These are the activations of a small neural network, seen along a few directions. Each row is one input.
Each table varies a few parts of the input and shows all the possible inputs, shuffled.
A made-up example of a description, with smaller parts first: one of 4 places along a line, together with either a single point or one of 11 places around a ring or (one of 2 separate values, together with one of 8 places around a ring).
Shared parts are said once, and a part with two or three values counts as separate values.

Other details of the inputs shift rows strongly along two fixed directions, in all tables alike. That doesn't count.
To show where, the next rows are all for the same input, with only those details redrawn:
[ -2 -18  -3  -4 -14   4   5  28 -23   8   7]
[ -6 -13   8  -3  -2  -9  -2 -23   6  -5  -3]
[ 4 50 33 -8  8 34  7 35 23 56 60]

Table:
R1: [  3  17 -10  14   6  -4   4 -27  13 -19  -8]
R2: [  5  10 -21   6  -5  10   2   3 -11 -12   5]
R3: [ -2 -12  13  -1  -2  -6   3 -19  11  -5 -15]
R4: [ -1  -9  -8   1 -23  -5   3  25 -24  11   6]
R5: [ 10 -10  -2  -1  16   2  -6 -17  11 -12 -15]
R6: [ 0 57 47  7 15 15  4 -9 52 42 32]
R7: [ -3   0   3 -13   3   3   1  19  -4   0  -7]
R8: [ -1  -6  -4   8 -22 -10  10  29 -23  14  -1]
R9: [  2  12  -3  14  11   5   2 -22  17 -23 -14]
R10: [  9  -7 -23   2  -3   1  -8  12 -19   2   1]
R11: [ -6  10  -4  -1  -4 -14   1  16  -7   5  -4]
R12: [ -5   8  -7  -8  -5  -9  -7  11 -10   3   3]
R13: [  9  -9 -12   9   3   5  -2  24 -12   0 -12]
R14: [ -9   2   6 -13  13 -10 -10 -24  12 -11  -5]
R15: [ -9   9  10   0   9 -14  -6 -17  17  -9 -19]
R16: [ -2 -18  -3  -4 -14   4   5  28 -23   8   7]
R17: [  6   1 -10  10   9 -13  -6 -20   6  -5 -12]
R18: [  3   6  -7   2  14  10  -1 -30  11 -24  -1]
R19: [  9   2 -10   2   4  21   8  12  -5 -16  -4]
R20: [  6 -10  -8  -2  17   0 -11 -22   5 -11  -4]
Question: What do these inputs look like to the network?
Answer: one of 4 places along a line, together with one of 5 places around a ring
Question: The inputs of R13 and R9 match in every part but the place on the line of 4. If R20 is changed in the same way as R13 into R9, which row does it become?
Answer: R18
Question: Which other rows does R14 become when the place on the ring of 5 takes its other values? List them by row number.
Answer: R7, R11, R12, R15
Question: Which other rows does R10 become when the place on the line of 4 takes its other values? List them by row number.
Answer: R2, R4, R12
Question: Which other rows does R6 become when the place on the ring of 5 takes its other values? List them by row number.
Answer: R3, R4, R8, R16

Table:
R21: [ 0 -1  6 -5  3  4 -2  2  2  7  6]
R22: [ -2 -39 -26   0 -28  -8   6  38 -51  -6  -9]
R23: [ 0 11 -1  3 -4 -2  0  2  1  6  5]
R24: [ 3  4 -2 -3  5  5 -2  1  1  3  9]
R25: [ 1  2  6 -1  3  9  3  5  5  1  2]
R26: [ 3 -2  5 -2  2 12  2  1  3  3  8]
R27: [ 0 10  2  3  3 -1 -1  6  3  5 -1]
R28: [ 1 11 -3  2  1  0 -1  2  1  4  4]
R29: [-1 10  4  3 -2 -4  1  6  4  7  0]
R30: [ 3  2 -2  1  2 10  2 -1  1  0 12]
R31: [ 2 -1  4 -6  6  7 -2  3  3  5  6]
R32: [-10 -15   8   1   0 -24  -4 -41  13 -18 -23]
R33: [ 3 10  0  3  5  5  2  6  4  1 -1]
R34: [ 4 10 -4  5  1  8  3  1  2  0  6]
R35: [ 4 11 -5  3  3  6  1  2  1  0  4]
R36: [ 0  4  5 -5  7  4  0  7  5  3  0]
R37: [-3  4  9 -3 -1 -1  0  6  4  7  1]
R38: [-2  4  7 -3  4  2 -1  6  4  6  0]
R39: [-1 -1  8 -5 -2  2 -1  2  3  8  8]
R40: [ 1  4  6 -3  5  7  2  6  4  1  0]
R41: [ 2 10  0  1  6  2  0  7  4  3 -2]
R42: [ -2  -9  -2   8   6 -14  -3 -40  14 -26 -25]
R43: [-2 -2 10 -4 -4 -1  2  0  2 11  9]
R44: [  2 -27 -20   0  -8  -3   0   6 -25 -19 -12]
R45: [ 1  4  0 -2  2  3 -3  0  0  5 10]
R46: [  1 -32 -14  -3  -8  -1   1   8 -23 -17 -16]
R47: [-2  9  6  4 -4 -6  3  5  3  9  1]
R48: [ 0  4  1 -1 -3  0 -1 -1  0  7 11]
R49: [-1 10  1  4 -6 -4  2  0  0  8  6]
R50: [ -2  -7  -8   3   7 -18  -8 -42  11 -25 -22]
Question: What do these inputs look like to the network?
Answer: one of 5 places around a ring, together with one of 6 places along a line
Question: Which other rows does R37 become when the place on the line of 6 takes its other values? List them by row number.
Answer: R25, R32, R36, R38, R40
Question: A walk changes only the place on the ring of 5. It starts at R39 and steps to R48. List the rest of the walk in order.
Answer: R23, R29, R37
Question: Which other rows does R36 become when the place on the ring of 5 takes its other values? List them by row number.
Answer: R24, R31, R41, R50
